These are the activations of a small neural network, seen along a few directions. Each row is one input.
In each table, some parts of the input vary, and every possible input appears once, in random order.
Descriptions start from the smaller parts, as in this example, which fits no table here: one of 8 places around a ring, together with either a single point or (one of 2 separate values, together with one of 4 places along a line) or one of 9 places along a line.
Shared parts are said once, and a part with two or three values counts as separate values.
In the rows, 128 means zero.

Table:
r1: [183 128 200  75 159 150 119 123  64 125 141 126 167]
r2: [ 75 114  82 172 130 119 147  98 189  97 109 133 138]
r3: [132 174 151  70 155 120 115 122  57 134 165 150 132]
r4: [ 77 104 137 124 126 155 143 132 155  67 156 156 108]
r5: [148 134 167  63 117 145 144 140  43 156 136 180 111]
r6: [137  81 198 123 129 182 126 140 166  59 130 126 148]
r7: [112  96 176 144 169 159 115 120 181  32 167  99 171]
r8: [ 95  92  93 193 100 115 129 169 188 151  93 110  68]
r9: [100  98 107 155  90 142 157 118 175 122  75 159 116]
r10: [101  90 160 106  87 177 155 156 140  93 120 181  87]
r11: [135 137  98 149 124  74 114 150  95 220 112 105  94]
r12: [166 169 186  86 197 124  90 109  77 101 170  94 190]
r13: [123 185  99 118 158  81 115  86  96 169 124 123 164]
r14: [ 72 109  68 209 141  92 119 152 203 124 127  83  92]
r15: [150 139  80 137  88 132 151 100 144 147  98 141 141]
r16: [145 132  64 175  96 102 120 149 156 177 115  92  94]
r17: [156 130 131  88  86 168 150 136 107 116 140 166 110]
r18: [192 124 167 104 127 172 124 121 130  83 148 111 169]
r19: [119 181  79 156 164  47  85 138 110 198 139  72 119]
r20: [140 144 116 111 118 106 143 101  83 190  95 154 142]
Question: Changing only one part turns r16 into r19. The same change can be made to r18. Which row results?
Answer: r12
Question: Describe the family of inputs behind these rows.
Answer: one of 4 places along a line, together with one of 5 places along a line
Question: A walk changes only the place on the line of 5. It starts at r3 and steps to r5. List the rest of the walk in order.
Answer: r17, r10, r4

Table:
r21: [147  83 158 111  73 192 161 158 138 104 114 171  96]
r22: [ 73 130  74 144  94 100 144 154 127 173 108 161  52]
r23: [135  93 155 119 101 181 155 110 161  72 110 160 149]
r24: [180 131 103 153 108 111 119 132 130 186  98  93 130]
r25: [174 140  98 157 123 107 120 112 141 167  96  88 158]
r26: [ 61 137  72 156 125  94 144 107 150 145 108 151 113]
r27: [140  86 158 114  89 186 159 133 150  89 110 165 123]
r28: [107 124 140 158 184 122  98 130 166  70 169  77 146]
r29: [188 126 104 150  90 115 118 154 118 202 104  98 100]
r30: [132 104 144 120 109 180 153  87 172  52 119 152 173]
r31: [115 103 161 142 139 125  96 201 136 124 165  90  74]
r32: [ 59 147  62 159 135  92 145  84 163 127 119 146 140]
r33: [110 106 160 149 158 122  97 177 146 108 160  86 100]
r34: [142 181 155  73 171 127 118  78  76 108 156 144 191]
r35: [144 166 166  70 162 126 121  99  60 128 148 148 167]
r36: [157 149 169  58 132 130 125 146  32 161 155 157 114]
r37: [ 66 131  74 150 111  97 144 130 138 160 106 156  83]
r38: [107 113 154 155 173 121  97 153 155  91 160  83 125]
r39: [172 154  84 157 133 106 121  92 155 146 104  82 184]
r40: [149 156 169  64 149 128 124 122  46 146 149 152 141]
Question: Changing only one part turns r30 into r32. The same change can be made to r27. Which row results?
Answer: r37
Question: Describe the family of inputs behind these rows.
Answer: one of 4 places along a line, together with one of 5 separate values
Question: A walk changes only the place on the line of 4. It starts at r28 and steps to r38. List the rest of the walk in order.
Answer: r33, r31

Table:
r41: [156 141 136 113 134 119 118 134  95 156 133 117 130]
r42: [130 112 163 100 119 161 138 139 117  99 142 153 121]
r43: [ 72 105  41 217  96  92 137 146 212 157  88 107  75]
r44: [137 148 140 117 158 107 109 127  97 144 144 110 140]
r45: [152 132 146 114 130 132 120 137 108 136 133 122 130]
r46: [147 147 129 101 125 125 136 108  89 153 119 148 144]
r47: [137 136 145  98 125 135 129 135  93 136 137 146 119]
r48: [ 68  91  47 220  95 104 143 148 224 139  90 110  74]
r49: [130 122 148 121 141 151 129 110 145  79 142 127 159]
r50: [134 125 154  99 122 148 133 137 105 118 139 150 120]
r51: [142 138 138 101 121 138 139 111 103 133 119 153 143]
r52: [125 114 167 120 150 147 120 133 135  86 150 121 141]
r53: [ 76 117  34 214  98  79 132 144 200 176  87 104  76]
r54: [145 108 163 116 124 158 129 140 131  99 138 129 131]
r55: [135 113 156 102 114 165 148 113 126  95 123 161 145]
r56: [142 145 136  98 129 122 126 132  80 155 137 141 120]
r57: [139 126 147 101 117 152 143 112 114 114 121 157 144]
r58: [ 81 127  27 212 101  66 128 141 186 196  89 101  78]
r59: [128 127 158 118 152 134 115 132 123 105 147 118 140]
r60: [132 139 149 117 155 121 111 130 110 124 145 114 140]
r61: [143 157 121 119 151 110 118 106 107 139 137 115 158]
r62: [134 135 140 120 144 137 124 109 133  99 139 123 158]
r63: [138 147 131 119 147 124 121 108 121 118 137 120 157]
r64: [148 121 154 115 127 145 124 139 120 118 135 125 130]
Question: Changing only one part turns r53 into r43. The same change can be made to r63. Which row results?
Answer: r62
Question: Describe the family of inputs behind these rows.
Answer: one of 4 places along a line, together with either a single point or one of 5 places along a line
Question: Which other rows does r45 become when the place on the line of 4 takes its other values? List them by row number.
Answer: r41, r54, r64
Question: A walk changes only the place on the line of 4. It starts at r46 and steps to r51. List the rest of the walk in order.
Answer: r57, r55
